A small network was shown many inputs. Here are its activations along a few directions, one row for each input.
Each table varies a few parts of the input and shows all the possible inputs, shuffled.
A made-up example of a description, with smaller parts first: values(2) and (point or ring(11) or (ring(5) and line(6))).
Shared parts are said once, and a part with two or three values counts as separate values.

Other details of the inputs vary at random and push rows far along three fixed directions, the same in every table; ignore that.

Table:
row 1: [-45  11  44 -32 -24 -45  -2  -4  12 -34  37   0]
row 2: [ 25  30 -58 -21   0  -4  -6 -14  15   6  10 -14]
row 3: [ 43  50 -39 -12  14  -9 -17   0   0  -6  -6   0]
row 4: [ 10 -59  59 -52  19  51  25 -14 -11  28  38  83]
row 5: [ 36  41 -43 -13  17   1 -14  -6  21  18  -7 -21]
row 6: [ 33  36 -31  -4   7   6 -31 -16  20  27  -1 -18]
row 7: [ 19   8   6 -16   1  -1   2 -12  40  13  -9  22]
row 8: [  8 -82 -16  48  -5  26 -23  43 -37  34 -40 -16]
row 9: [-11  39  22  -8   3 -42 -11  -5   7 -40  13 -30]
row 10: [ 29 -70 -60  53  33  36  10  21 -34  23 -51 -54]
row 11: [ 36  43 -37 -17   5 -16 -23   7   8  11  -7  -4]
row 12: [ 42  17 -41 -28  -9 -28 -20 -35  -5 -37  -1 -21]
row 13: [ 41  45 -43 -10  27   6  -7 -13  11   3  -5 -17]
row 14: [  0 -65  71 -45   2  46   9 -17  27  56  15  69]
row 15: [ 40  37 -46  -3   8  -2 -20 -21   4 -22 -18   6]
row 16: [ 12 -70  -6  48 -24  32   0  30 -52  38 -53 -36]
row 17: [ 35 -54 -54  60  -3  30  13  16 -74   4 -59 -52]
row 18: [  9  15   3 -21  14   7   6 -17  39  22  -3   5]
row 19: [  4 -61  43 -65 -16  23  17  14  -9  31  37  90]
row 20: [-68   6  29  51  13 -14   3  41 -38 -22  26 -16]
row 21: [-31  42  -6  21  -3 -23   7 -20  28 -35  15  -5]
row 22: [ 44  46 -24 -14 -20  -2   3 -15   7   9 -35 -17]
row 23: [-74  -7  37  64  11 -10  17  20  -5 -29  12 -17]
row 24: [-28  47  -7  10  -6 -24  -5  -5  10 -36  16   1]
row 25: [-72 -41  65  41 -12 -28 -18  36 -23  -7  10 -41]
row 26: [  5   7 -11 -23  11  10  14 -38  22  -2  11  19]
row 27: [ 22  20 -57 -17   0  -2   2 -30  32   5  -7 -14]
row 28: [ 14  24  -3 -34 -39   0  19 -17   5  -1  -3  13]
row 29: [ 32 -59 -66  55 -17  28  16  17 -71   1 -54 -55]
row 30: [-68   5  37  53  11 -14   6  47 -12 -25   7 -20]
row 31: [-64 -15  52  28  -3 -36  -5  38 -14 -24  11 -46]
row 32: [-26  55  10   6  -1 -29 -15  15  29 -12   1  -6]
row 33: [-69   5  38  51  -4 -18 -21  50 -18   9  18 -27]
row 34: [  2 -88   8 -10 -14  24  24   9  -1  22  -3  42]
row 35: [-46  34  33 -12  -3 -18   4   6  -2 -22  49  29]
row 36: [-41  33  51   9   8 -14  16  -2  37 -20  20  18]
row 37: [ 24 -44  30 -21  -8  25  -7 -16  26  40 -10  51]
row 38: [ 37 -24  38 -38 -12  35  32  -8 -15  18 -14  46]
row 39: [ 44  22 -27 -25   4 -22 -22 -35  -7 -35  -8 -17]
row 40: [ 10  20 -17 -25  12   6   5 -25   3   0  25  17]
row 41: [ 20 -47  22 -35  21  44  22 -31   5  19   6  53]
row 42: [-34  47  -9   1 -19 -32  -6   7  23 -27  16  -3]
Each input here is: line(6) and (values(2) or ring(5)).
Changing only the line(6) part turns row 28 into row 16. The same change can be made to row 27. Which row results? -> row 14
Changing only the line(6) part turns row 23 into row 7. The same change can be made to row 17. Which row results? -> row 22
Change only the ring(5) part in row 11. List by row number the other rows that result. -> row 5, row 7, row 18, row 32
Start at row 42 and move only the line(6) part, one step at a time. The first step leads to row 24. Which rows follow, in order? -> row 15, row 30, row 32, row 8
Change only the ring(5) part in row 24. List by row number the other rows that result. -> row 21, row 26, row 35, row 40

Table:
row 43: [ 79 -30 -66   3 -16  13 -32  14 -51  25 -55 -29]
row 44: [-26  55 -40  79   3 -15   0   3   7 -18 -43 -86]
row 45: [ 44 -13  20 -73  -3   0 -18  -9  10  15  27  73]
row 46: [ 67 -45 -86   4  21  13 -38  18 -21  27 -30 -14]
row 47: [-20 -99  48  -3 -15   4  11  25 -17  13  -9  12]
row 48: [ 33  -7  16 -59 -17  15  28 -37  -1  -6  11  64]
row 49: [-77  66  56   6 -15 -64 -21  19  11 -50  44 -16]
row 50: [-15  60 -37  77   6 -19  -6  14 -10 -29 -40 -88]
row 51: [ 79  16 -95 -28  12  -5 -27 -22 -14 -11 -10 -14]
row 52: [ 40 105  25 -85  -6  -3  -2 -42  36  -3  26  77]
row 53: [ 44  87  30 -89 -39 -22 -16 -49  55   2  22  56]
row 54: [ 17 -60  32 -20  -1  60  26  -4   5  44 -10  60]
row 55: [-51 -24  48  24  -5  -1  -6  57 -38  20  12  -2]
row 56: [-74   1  42  19   5 -21  14 -10  26 -27  29 -15]
row 57: [ 31 -12   4 -76  20  18   0 -21  17  12  39  72]
row 58: [-87  50  59  23  -5 -52 -10  -8  54 -28  31 -21]
row 59: [-33 -85  27  22  11  46  40  11 -20  22   5  30]
row 60: [ 36  92  37 -78 -17 -17 -13 -71  87  15  13  49]
row 61: [ 61 -68 -73  -2   1   6   2 -13 -27  -3 -49 -36]
row 62: [-23 -73  21  23  28  44  38  23 -24  25  18  31]
row 63: [-32  55 -47  72   1 -24 -28  18  17   2 -27 -89]
row 64: [ 81  98 -78 -49   9 -30 -31 -74  50 -37  -9 -27]
row 65: [-78  10  28  21   9 -17   8  -1  31 -22  40 -10]
row 66: [-23 -66  39  22  18  50  30  40 -19  42   1  35]
row 67: [ 28 -81  22 -54  -8  23   8  -4 -37   2  15  57]
row 68: [-56 -21  44  36  15  23  21  52 -30  16  14  15]
row 69: [ 18 -46 -81  60  30  29   7  34 -61   9 -28 -42]
row 70: [ 41  10   8 -62   3  22  17 -28  -7   3  26  77]
row 71: [-31 -93  24   3  29  33  18  26 -14  22  27  27]
row 72: [-43 -36  66  31  -6   3   4  35 -15  17   1 -20]
row 73: [ 73   1 -86 -28 -11 -10 -15 -33  -7 -20 -23 -21]
row 74: [-51 -45  67  23 -23  -3  15  35 -15  16  -7 -16]
row 75: [-77  73  57  26   5 -29  24 -12  19 -49  40 -19]
row 76: [ 33 -88  42 -43  -1  23  -5  -6   1  26  -1  51]
row 77: [-73   7  41  23   1 -24 -10  12  38  -7  30  -6]
row 78: [-20 -68  42   5  10  32   1  53 -32  51   8  26]
row 79: [-64  11  49  10 -25 -44  -8  20   8 -30  30 -11]
row 80: [-42  84 -59  71  22 -54 -41  22  34 -28   6 -91]
row 81: [-81  77  53  22   8 -29  -9  24  43   5  44 -14]
row 82: [ 74 -27 -61  13  -9  26  -6  10 -59  10 -57 -15]
row 83: [ 79  28 -66  -6 -16   7   1 -29   4   0 -62 -24]
row 84: [ 22 -58 -67  56  -1  12  21   9 -52  -9 -59 -61]
row 85: [ 44  89  16 -89 -15 -11   8 -64  27 -31  35  72]
row 86: [ 69  12 -78   1   8  16   6 -54  14  -1 -40 -18]
row 87: [-15  61 -45  69 -21 -26  -3  19 -22 -33 -32 -78]
Changing only one part turns row 63 into row 54. The same change can be made to row 81. Which row results? -> row 66
What do these inputs look like to the network? -> ring(5) and ring(9)
Change only the ring(9) part in row 70. List by row number the other rows that result. -> row 48, row 59, row 62, row 69, row 75, row 84, row 85, row 86
Change only the ring(5) part in row 78. List by row number the other rows that result. -> row 46, row 57, row 68, row 69
